These are the activations of a small neural network, seen along a few directions. Each row is one input.
In each table, some parts of the input vary, and every possible input appears once, in random order.
Descriptions start from the smaller parts, as in this example, which fits no table here: line(4) and (point or line(9) or (values(3) and ring(5))).
Shared parts are said once, and a part with two or three values counts as separate values.

Other details of the inputs shift rows strongly along two fixed directions, in all tables alike. That doesn't count.

A family of inputs:
R1: [-34  79  -5 -31   9  -2  86  13  33  57  15  36]
R2: [  7  10  18 -46  10  31  68   9  38  -9 -24   5]
R3: [-32   2 -30  45   4 -35 -44  -2 -18  33  28  -5]
R4: [ 50 -38  40 -29 -12  29 -31 -33 -19 -44  -7   4]
R5: [ 25 -51   9  -1  -2  22 -12   6   2 -49 -34 -24]
R6: [ 20  -1  26 -11 -11   4 -19 -34 -27  -1  20  26]
R7: [-18   8 -19  23   3 -20 -16   5  -6  17  16  -2]
R8: [-31  16 -21  27   3 -24  -8   1  -7  32  21   3]
R9: [-20   2 -26  47   0 -37 -43   5 -23  21  22  -8]
R10: [ 12  17  17 -39   4  28  76  15  31 -16 -26   8]
R11: [-24  17 -19  20   4 -20  -6   3  -2  27  19   0]
R12: [ 14 -52  -1  14   0   6 -47   0  -6 -35 -19 -34]
R13: [ 19 -27   8  -3   0  13   1   9   4 -34 -26 -18]
R14: [ -1 -28 -10  25   1 -11 -41   4 -11 -12  -3 -20]
R15: [ 24 -15  21   4 -11  -5 -54 -35 -39  -7  21  12]
R16: [ -7  41   8 -30   5  11  80  15  28  16  -5  20]
R17: [  2  20  20 -47   5  30  89  13  37  -5 -24  16]
R18: [-17  79   5  -7 -10 -25  14 -29 -24  66  57  58]
R19: [-3 -1 -9  2 -1  0 -8  7  6 -2 -5 -7]
R20: [ 39 -47  19 -29  -3  40   2  10  20 -60 -49 -26]
R21: [  4 -17  -5  -1  -1   8 -18   3   6 -13 -13 -18]
R22: [-21  28 -24  27  -2 -25 -12   9 -10  27  17   4]
R23: [ 15 -40   8  -7   6  16 -14   3  10 -31 -25 -24]
R24: [-23  -2 -28  48  -1 -34 -41   3 -23  22  22  -4]
Description of these inputs: line(4) and (point or line(5)).
- Changing only the line(4) part turns R18 into R15. The same change can be made to R1. Which row results? => R23
- Which other rows agree with R16 in the line(4) part? List them by row number. => R2, R4, R7, R10, R11
- Which other rows agree with R5 in the line(4) part? List them by row number. => R3, R6, R8, R17, R24
- A walk changes only the line(5) part. It starts at R13 and steps to R9. List the rest of the walk in order. => R14, R12, R23

A family of inputs:
R25: [  1  34  18 -43   3  25  89  12  31   3 -17  21]
R26: [-11   2 -13  19   4 -13   1  14   0   5  -1  -8]
R27: [ 26 -49   6   4  -2  16 -30   2  -3 -46 -27 -27]
R28: [-13   1 -15  16   3 -10  -2  13   3   6   0  -9]
R29: [ -7   5 -10   9   0  -8  -8   2  -2   7   5  -1]
R30: [ -1   5  -1  11  -2  -9  -4   0 -10   6   7   6]
R31: [  3  10   5  -1  -4  -5 -11 -13 -12   8  14  11]
R32: [ -7 -13  -2  -3   8   6  14   8  15  -6 -12 -11]
R33: [-2  4 -3  8 -3 -7 -8 -2 -7  6  8  5]
R34: [-21  35 -11  -6   6  -7  42  15  18  25   4   9]
R35: [-13   3 -16  12   5  -9  -7  11   6   9   1 -10]
R36: [-11  11   3 -18  11  10  50  11  26   6 -10   1]
R37: [  5 -15  -4   0   0   5 -20   0   2 -10  -8 -13]
R38: [  5 -22   5   3   2   3 -16  -9  -4  -9  -1  -6]
R39: [ -1   1   7   1   0  -5 -10 -17 -12  10  17  10]
R40: [-15   3 -16  12   4  -9  -5  11   7   9   0  -9]
R41: [  6  19  13 -25   0  14  44   3  14   1  -6  15]
R42: [  3   9   5   4  -5  -6  -8 -11 -16   6  13  11]
R43: [-13   4 -16  10   4  -8  -7  10   7  10   0 -11]
R44: [  4  10   4  -5  -4  -3 -16 -14 -10  10  13   8]
R45: [-9 -2  0  7  2 -6 -7 -8 -6 11 11  4]
R46: [ -3   5  -3  11  -3  -8  -6  -2 -10   6   8   5]
R47: [-12   2 -16  16   3 -11  -3  13   3   6   1  -9]
R48: [ 35 -46  19 -14  -7  23 -43 -17  -8 -42 -18 -18]
R49: [-13  -4  -6  10   4  -7  -5  -2  -1  10   8  -1]
R50: [  5  14  24 -33   2  16  42 -12   9   5   2  21]
R51: [ 42 -15  45 -68  -2  54  50  -7  27 -44 -38   6]
R52: [-13   2 -15  18   3 -11   0  13   1   5  -1  -9]
R53: [ -4   6  -4   2  -2  -4 -13  -5  -4  11   8   2]
R54: [-14   2 -16  13   3 -10  -4  11   4   7   0  -9]
R55: [  4  10   5   4  -5  -7  -8 -11 -15   6  14  11]
R56: [ 24 -50   5  -1  -3  18 -34   0   0 -44 -27 -26]
R57: [ -7   5  -9   7   2  -7 -10   2   0   8   5  -1]
R58: [-6  4 -9 11  0 -8 -5  4 -3  6  6 -1]
R59: [ -2   7  -4   2  -1  -5 -13  -5  -3  11   8   2]
R60: [-20  30  -1  -9   8  -4  41   2  12  28  12  17]
R61: [-13   1 -13  19   3 -13   1  14   0   5  -2  -7]
R62: [ -8   5 -10   5   0  -5 -11   1   1  10   4  -3]
R63: [-7  3 -9 11 -1 -7 -5  4 -3  6  5  0]
R64: [  4   7   5   2  -5  -5 -10 -11 -13   5  14  11]
R65: [  4   7   8   4  -5  -7  -6  -9 -17   5  12  13]
R66: [ 15 -27   4   1  -4   7 -26  -6  -5 -22 -10 -11]
R67: [ 29 -47  10  -4  -4  17 -35  -6  -4 -42 -22 -21]
R68: [ -6   3  -7  14   0 -11  -3   6  -7   5   4   0]
R69: [ 35 -31  26 -30  -2  35  20   0  13 -47 -35 -10]
R70: [ -3   7  -4   4   0  -6 -11  -4  -4  10   9   4]
R71: [  5   7   7   5  -5  -8  -7  -9 -17   5  12  12]
R72: [ -7   2  -7  14  -1 -10  -3   6  -7   5   3   1]
R73: [-12   3 -15  18   4 -11   0  13   1   5  -1  -9]
R74: [ 17 -39   3 -13   2  23  -9  10  18 -37 -34 -29]
R75: [  2   9   5  -1  -5  -5 -10 -13 -12   8  14  12]
R76: [ 11  40  31 -58   1  28  77  -5  25   6  -6  31]
R77: [ -4   7  -4   4  -1  -5 -11  -4  -4  10   9   5]
R78: [  5   8   5   1  -5  -5 -10 -11 -13   5  14  11]
R79: [ -2   4  -1  11  -3  -9  -4  -1 -11   6   6   6]
R80: [-8  4 -9  7  1 -6 -9  2  0  9  5 -1]
- Changing only one part turns R50 into R32. The same change can be made to R55. Which row results? => R73
- Changing only one part turns R39 into R36. The same change can be made to R51. Which row results? => R40
- Describe the family of inputs behind these rows. => values(2) and line(4) and (point or line(6))
- Change only the values(2) part in R62. List by row number the other rows that result. => R37
- Change only the values(2) part in R33. List by row number the other rows that result. => R41

A family of inputs:
R81: [-24  46 -13  29  10 -30  29  16 -12  20  33   0]
R82: [ -5 -48  -2  10   7   8 -38 -28   8 -12   3 -20]
R83: [ 41 -86   1  55   1 -25 -70  25 -34 -69 -28 -42]
R84: [-42  25 -19 -11  15  -9  -3 -21  12  45  31  20]
R85: [-19 103 -20 -27   6 -16  49  24  34  71  28  39]
R86: [ 39 -23  23  -3  10  17  18  29  10 -59 -37 -22]
R87: [ 47 -40  21 -30   5  41  21   7  14 -61 -48 -43]
R88: [-39 -21 -16  55  14 -44  -3  -8 -25  33  42  16]
R89: [-13  59 -32  30 -38 -11  10  22 -19  23   5  47]
R90: [ -40   31  -57   59    3  -64 -102   -8  -38   44   53  -19]
R91: [-10  55 -20  26  11 -29  17  22  -8  43  11   6]
R92: [ 10 -38 -41  59 -46  -6 -94  -4 -51 -35   0 -13]
R93: [ -16  -44  -33   63  -43  -14 -101   -8  -52   -4   -1    0]
R94: [ 15 -33  50 -45   8  28  96  20  26 -34 -47   4]
R95: [-12 -73 -11  61  13 -14 -82 -17 -31 -23  18 -27]
R96: [ 21 -10  34 -87   2  57  46   4  59 -17 -41  -6]
R97: [-30  96 -21 -36   3 -11  54  11  33  65  40  28]
R98: [-21   9 -22  57   4 -58  -1  15 -33  18  35  -2]
R99: [ 22  37  16 -39   8  18  65  19  40 -10 -28   1]
R100: [ -4 -28  -9  -3 -31  37   8 -18  -3 -17 -15  34]
R101: [ 54  43  72 -11 -22 -29 -62 -90 -97  27  85  74]
R102: [ 31 -76  24  -8   6  33 -30  -2   2 -47 -52 -47]
R103: [ -4   6  13 -69   9  47  48 -11  54  15   2  22]
R104: [ 48 -23  19 -47   6  35  -8  14  30 -62 -59 -25]
R105: [-28  88 -10 -20   4 -17  78   5  26  50  28  16]
R106: [ -3 -35   5   7   0   1 -42 -10   2  -9 -12 -33]
R107: [ 24 -57  42 -24  10  39  23   9  14 -60 -48 -31]
R108: [-34  16 -14  18  17 -11  21 -15   1  54  30  15]
R109: [-10  23  21 -68   8  26  51   0  39   9 -27   6]
- Describe the family of inputs behind these rows. => point or (line(4) and (point or line(6)))
- Change only the line(6) part in R95. List by row number the other rows that result. => R82, R84, R88, R103, R108
- A walk changes only the line(6) part. It starts at R96 and steps to R109. List the rest of the walk in order. => R106, R102, R107, R94
